Each row below holds a small network's activations on one input, seen along a few directions.
In each table, some parts of the input vary, and every possible input appears once, in random order.
A made-up example of a description, with smaller parts first: one of 5 places around a ring, together with either a single point or one of 11 places along a line or (one of 3 separate values, together with one of 6 places along a line).
Shared parts are said once, and a part with two or three values counts as separate values.

Other details of the inputs vary at random and push rows far along two fixed directions, the same in every table; ignore that.
To show where, the next rows are all for the same input, with only those details redrawn:
[ -1  -5   2  12 -12 -15  -9   0  -5  -7  -4   0  -4]
[-36 -25   2 -12   7  47  -4  -7 -18  -9   0 -17  -2]
[ 11   2   5   3 -18 -17 -13  -4  14  12   0   6   8]
[-19 -16   2   2  -2  15  -6  -3 -13 -11  -4  -9  -5]
[ -4  -6   4  -8 -10  10 -12  -8   9  11   1  -1  10]
[  9   0   5   0 -15 -10 -13  -5  14  12   0   5   8]
[ 13   3   3  10 -18 -27 -13  -1   8   5  -3   8   2]

Rows:
row 1: [ 12   9  11 -17 -13  -1   6  -7  28  37  10   4  19]
row 2: [ -5 -10   3   9  -6  -7   2   1  -6  -1 -10  -8   5]
row 3: [-6  1  2 -7  8 18 18 -3 -2  7  4  4  2]
row 4: [ -9  -4  -8   0  14  19  18   4 -25 -16   2  -3 -16]
row 5: [  2  -4 -11   8  22  -8  -8 -16   1   1 -10   8  19]
row 6: [-23 -15  -1 -11  18  53  15   3 -23 -11   6 -11  -2]
row 7: [-12   0 -18  19  20  -6  -5 -21  -9 -21 -17   6   2]
row 8: [ 19   5   0  -3 -14 -14 -17   0  11  12   3   8   1]
row 9: [-12  -9   0   1   8  20   1   7 -18 -22   0  -9 -19]
row 10: [ 11  -2   4  25  -2 -29  -1   8   6  -6 -11  -1   0]
row 11: [-28 -13  -7  -6   2  18  -8   0 -21 -20   0 -11 -15]
row 12: [ 17  12   3   5  -5 -17  15   1  18  19   0  15  16]
row 13: [  6   7  -5 -19  -2  19 -13   2  15  12  11   4  10]
row 14: [ 15   7  -4  22   2 -29  19   9 -13 -12  -2   9  -8]
row 15: [ 23   5   4   5  -7 -11 -10   6  12   9   2   8   9]
row 16: [-14  -9   1  27  11 -14  25  14 -31 -29 -13   2 -19]
row 17: [ 10   8   3  12  -7 -27   9   8 -16  -6   0  -3 -18]
row 18: [ 12   4   8  10  -9 -12  -6   1  26   9  -4   1  14]
row 19: [ 16   1   1  31 -19 -50  -5   8  -1  -9 -14   9  -2]
row 20: [ -2   1 -10 -30  21  27 -20 -27  19  25   7   4  25]
row 21: [-17 -13   8 -24   9  41  -5  -6   7  17   5 -14  13]
row 22: [ 24  12   3 -18  -8   7 -17  -2  28  28  11   9  14]
row 23: [  7  12   0  -6  -7  -8 -13  -2  24   5   6   0   1]
row 24: [-14   0  -8 -11  11  27  10   8 -18 -11  10  -4  -8]
row 25: [ 17  16 -11  19   0 -44  13  12 -13 -16   1  11 -14]
row 26: [ 21   9  10 -12  -8   9 -10   0  34  26  11   7  20]
row 27: [ 12  10   5  16  -2 -33  14   8  -2  -2  -2  15 -10]
row 28: [ -3  -6   3  14   3   2  17  13 -20 -12  -6  -4  -2]
row 29: [ -4  -7 -14   3  27  -4 -11 -18  -9  -9  -8   3   9]
row 30: [11  4  6  6 -3 -8 10  9 -7  1  2  1  0]
row 31: [-10 -13   4   7   3   1  19   8 -12 -12  -8  -2  -4]
row 32: [-12 -13   2   9  -5  -1  -7   0 -14 -14  -6  -4  -8]
row 33: [-11  -6   3  -5   3   4  12   3 -14 -12   0  -2 -18]
row 34: [ 15   6   5  -7  -6 -19 -11  -1  16  16   2  -2   0]
row 35: [ 11  22   1 -23  -6  -1   2  -2  29  33  15  16  12]
row 36: [-14  -2  -1 -28   6  47  -6   1   9   6  13  -7   6]
row 37: [-12 -20  -3  27   3  -5   3  11 -33 -33 -18  -5 -14]
row 38: [-3  1  7 -5 -2 11 10  2 -6  9  5 -8  2]
row 39: [ 16   8   5  -9 -15 -21 -12  -6  17  21   3   0   3]
row 40: [ 28  16   2  21 -11 -50   5  13 -10 -10   0   8 -16]
row 41: [-26 -12  -5  -9   6  15  -2   1 -24 -16  -1 -17 -15]
row 42: [-22 -16   5   7  10  23  -1   0 -12 -22  -6 -15 -13]
row 43: [ 21   3   4  11  -7 -10  -6   8  13   8  -3   9  15]
row 44: [-10   1 -19 -18  26  11 -16 -18   1   2   4   3  13]
row 45: [  9   8  -1 -12   2  14   6   3   2  10  12   4   2]
row 46: [ -3   2  -5 -30  -6  30 -18  -5  18  20  12   1  14]
row 47: [18  6 -1  8  0 -9 17  6  7 11  0 11 14]
row 48: [ -3   9  -1 -25  -9  10   7  -3  14  22  14  -3   6]
row 49: [  1   3   0  13  -6 -30  14   5 -19 -14  -3  -4 -24]
row 50: [ -2  -2  10 -27  -2  28   8  -6  20  25   8   2  16]
row 51: [ 12   2   7   0  -1  -6 -10  -2  23  15   2  -2   8]
row 52: [ 17  20   2 -22  -4   3   6  -8  27  35  12  14  12]
row 53: [-32 -14 -18  22  28  18   1 -19 -24 -31 -22  -4   1]
row 54: [-3 -8  6 -1  4 26  2  6  7  2 -2 -4 10]
row 55: [-20  -6  -1 -28  11  41 -11  -5  12  11  12 -13   6]
row 56: [ 16   2   9   2  -7 -18  -5   1  23  22  -3   2  19]
row 57: [ -2   7   1 -26  -7  10   5  -1  17  16  11   4   6]
row 58: [ 10   0   5  19  -8 -20   0   7  -2 -20  -7  -1 -13]
row 59: [-24 -16   2  11   8  21  21  10 -34 -18  -7 -18  -9]
row 60: [-32 -17   2 -13  14  50  -4  -6 -11 -14   2 -20 -12]
row 61: [ -1   2  -4   9   2 -29  -5   8 -12 -16  -3  -5 -18]
row 62: [ 17   6   4  29 -14 -54  17  12  -5  -6 -11   6  -5]
row 63: [-18 -15   5 -15   2  29  -2  -7  -5   6   0 -15   5]
row 64: [ -8   6  -4   3  -2  -9  10  11 -21 -12   4  -7 -16]
row 65: [-10  15 -21 -16  15  17 -15 -30  21   8  -1   8  21]
row 66: [  0   5   0  13   5 -22  14   7 -20 -14  -3   7 -25]
row 67: [ 17   0   1  18 -12 -28  -9   6  -4  -7  -6   7  -4]
row 68: [ 15  17  -3  -5  -8 -14   3   9   4   8  11   5   1]
row 69: [ 15   3   8   6 -11  -4  -1   2  21   5  -5   3  12]
row 70: [ -7 -11  -3  27  12  -3  23  17 -35 -32 -10  -3 -14]
row 71: [-17 -13   0   2  12  14  -4   2 -15 -18  -3 -15 -19]
row 72: [ 14  12  -3  17 -11 -40  -3  10  -1 -23  -4   3 -19]
row 73: [  2  14  -7  -2   2 -12  13   3  -3   0   5   9  -6]
row 74: [-14  -6   5 -29   2  52  -5  -8  13   9   9 -11   3]
row 75: [-23  -1 -22   7  24  14  -7 -25 -17 -24 -14   0  -8]
row 76: [ 16   9   2  -6 -19 -18 -18  -7  20  17   4   7   3]
- Changing only one part turns row 2 into row 63. The same change can be made to row 59. Which row results? => row 38
- Changing only one part turns row 60 into row 18. The same change can be made to row 75. Which row results? => row 53
- What do these inputs look like to the network? => one of 4 places along a line, together with either one of 2 separate values or one of 8 places around a ring or one of 9 places around a ring
- Start at row 8 and move only the place on the ring of 9, one step at a time. The first step leads to row 22. Which rows follow, in order? => row 9, row 74, row 60, row 71, row 34, row 39, row 76
- Which other rows does row 67 become when the place on the line of 4 takes its other values? List them by row number. => row 8, row 37, row 46
- Start at row 57 and move only the place on the line of 4, one step at a time. The first step leads to row 33. Which rows follow, in order? => row 50, row 31

Rows:
row 77: [  5  11  -2 -17  -3  21 -13 -19  36  26   5   8  26]
row 78: [  8  12   8 -27  -4  20   4  -9  35  39  14   4  19]
row 79: [-14 -11   2  -1  -5   9   5  -1 -11   1  -3  -7  -1]
row 80: [-10  -6  -3   1  13  13  13  11 -18 -16   1  -6 -10]
row 81: [ -4 -10   3   4   1  18  -2   5  -7  -7  -2  -2   4]
row 82: [  4  10  -1 -26  -7   7 -11 -20  33  38   8  10  25]
row 83: [-17  -1  -2  -1   3   6  17   2 -21 -10   2  -4 -13]
row 84: [ 22  16   5  20 -27 -58 -13  12   7 -12  -1   4 -22]
row 85: [ 23   6   5  30 -15 -55   0   9   8  -6 -10   6  -2]
row 86: [-13 -14   0   1   1  10   3   5 -27  -9  -4  -8  -7]
row 87: [ 1 -7  6 -9  2 18 -4  3  7 11  2 -5 13]
row 88: [ 14   9   0 -24   2  11 -17 -15  31  35  10   7  25]
row 89: [  4   3  -5 -11   9  10 -12  -8  13  11   4   1  14]
row 90: [-13  -5  -2  -5  11   9  -3 -11  -1  -3  -4  -4  -1]
row 91: [-16  -4  -1   5  10  10  16   7 -12 -14  -1  -7 -11]
row 92: [-4 -8  9 -8 -3 15 -1 -5 11 16  0 -6  9]
row 93: [ 26  14 -11  29  -3 -48 -11   1   0 -15  -8  15  -5]
row 94: [-18  -8  -7   7  14   4   0  -5 -13 -21 -10  -8  -7]
row 95: [-10 -11   5   6  -3  17   2  -1  -2  -7  -5  -3   3]
row 96: [ 40  23   4   6 -12 -47   3   7  20  17   6  16   3]
row 97: [-12  -4  -4  -4   6  10  15   6 -28 -13   3  -4 -12]
row 98: [ 28  15  -4  24  -7 -42   6  13  -1 -12  -2  16  -9]
row 99: [-17  -9 -11   2  12   2  -2  -3 -28 -18  -4  -2 -11]
row 100: [ -8  -6   1 -10  -5  14 -11   8  -8 -12   7 -11 -17]
row 101: [-11   0   0   1   4  19  12   2  -2  -7   0   1  -4]
row 102: [ -9 -15   3   7   7   7   3   6 -24 -14  -7 -10 -11]
- What do these inputs look like to the network? => one of 2 separate values, together with either a single point or (one of 3 separate values, together with one of 4 places along a line)
- Changing only the choice among 2 separate values turns row 100 into row 84. The same change can be made to row 96. Which row results? => row 78
- Which other rows does row 101 become when the choice among 3 separate values takes its other values? List them by row number. => row 77, row 95
- Which other rows does row 88 become when the choice among 2 separate values takes its other values? List them by row number. => row 90

Rows:
row 103: [ 15  10  -2 -10  -7   1   7   8   7   9  11  10  -5]
row 104: [-21 -16   7  -9   5  47  16   8 -16  -2   4  -9   6]
row 105: [-21 -14   6 -10   3  35   0   2  -9  -7   2 -26  -9]
row 106: [ 16   7 -11  11   1 -26 -13   2  -7 -10  -1  11  -9]
row 107: [ 11   0   2  -2  -3  -5  -9 -15  10  22  -1   7  21]
row 108: [  9   2   9   1 -11   3  -6   8  23  14   3  -1  12]
row 109: [-18 -18  -6  14  10  16  -3   2 -28 -23 -11  -7  -1]
row 110: [  8   6   9 -19  -6  22 -11  -4  21  20  13  -1   7]
row 111: [ 15   8   7   5  -7 -18 -17  -3  14  -3   1   8  -6]
row 112: [-13 -12   4 -15  -1  40 -10  -2  24  10   2  -6  16]
row 113: [ 14  12  -6   3  -4 -14 -11  -3  13  -1   2  14  -4]
row 114: [ 14  -3   2  13  -5 -33 -16   3  -3  -8  -5  -5  -7]
row 115: [-31 -11  -8  11   9  -5   4  -1 -27 -33  -7  -8 -21]
row 116: [  3  12 -11 -26   0  15 -13 -13  16  23   7   3  22]
row 117: [  1   5  -8   3  -3 -31 -10  -2  -2   1   0   5   1]
row 118: [ -2  -2   0 -23  -1   8 -11 -17  17  33   0   1  20]
row 119: [-35 -18   1  -5  11  23   4 -11 -18 -12 -10 -11 -10]
row 120: [ 13   4  11 -18  -9  13  -3   7  12  16  13   5   1]
row 121: [ -2   6   3 -29  -7  13   7   0  18  29  18   1  13]
row 122: [  7   4   7  -6 -12 -18  13   4   2  17  -2   6  -2]
row 123: [ 14   0  14 -14 -11   1   0   9  17  20  10  -6   1]
row 124: [-25  -8  -7  15   8 -10  13   4 -30 -27  -2  -9 -26]
row 125: [  4  -1   9 -17  -7  14 -17 -11  32  19   7  -9  12]
row 126: [-11  -2  -6  14  27   3  30  13 -33 -30  -6  -4 -17]
row 127: [-23  -5 -13  10  10   1   5  -1 -29 -37 -10  -7 -20]
row 128: [  9  12  -6   4  -8 -24  14  10 -11  -7   4   5  -9]
row 129: [-32 -21   3 -14  13  55   4 -20  -6   2  -3  -9   9]
row 130: [ 14   5   4  28  -8 -39   9  -1  -8  -6  -9   7  -6]
row 131: [20 19 -2  2 12 -8  8 -2 18 17  4  8 15]
row 132: [ 13   2   8   9  -9 -19  16   3  -4   6  -1   7   2]
row 133: [ 12  -1   9  15 -11 -22   7  24  -3  -7  -1   0  -6]
row 134: [ 10   6   4  10 -13  -3   2   1  10   8  -1   6  13]
row 135: [ 12   3   3  15 -11 -16  -6  -4  14  -1  -7  11  13]
row 136: [ 10  14 -12  17  -8 -36   7   4  -9 -13  -1   6 -14]
row 137: [-12  -3 -12  23  30  -8  15   2 -25 -42 -13  -1 -19]
row 138: [-24  -8  -4 -22  12  61   2  -4  -9   1   9  -7  -5]
row 139: [ 19   7   3  -7  -5 -10 -22  -5  16  12   5   7   6]
row 140: [  5   7   3   3 -11 -21   4  -3   7  17  -6   3  -1]
row 141: [ 20  14 -12  25  17 -42   2   2  -7 -15 -12  10  -2]
row 142: [-20 -22  -3  -7   9  36 -10   3  -9 -10  -4 -16   7]
- What do these inputs look like to the network? => one of 4 places along a line, together with either a single point or one of 9 places around a ring
- Changing only the place on the line of 4 turns row 133 into row 142. The same change can be made to row 104. Which row results? => row 109
- Which other rows does row 107 become when the place on the line of 4 takes its other values? List them by row number. => row 129, row 130, row 132
- List by row number the other rows that have the place on the line of 4 in common with row 110. => row 105, row 108, row 124, row 130, row 131, row 134, row 136, row 138, row 140
- Which other rows does row 113 become when the place on the ring of 9 takes its other values? List them by row number. => row 111, row 112, row 115, row 119, row 125, row 127, row 129, row 135
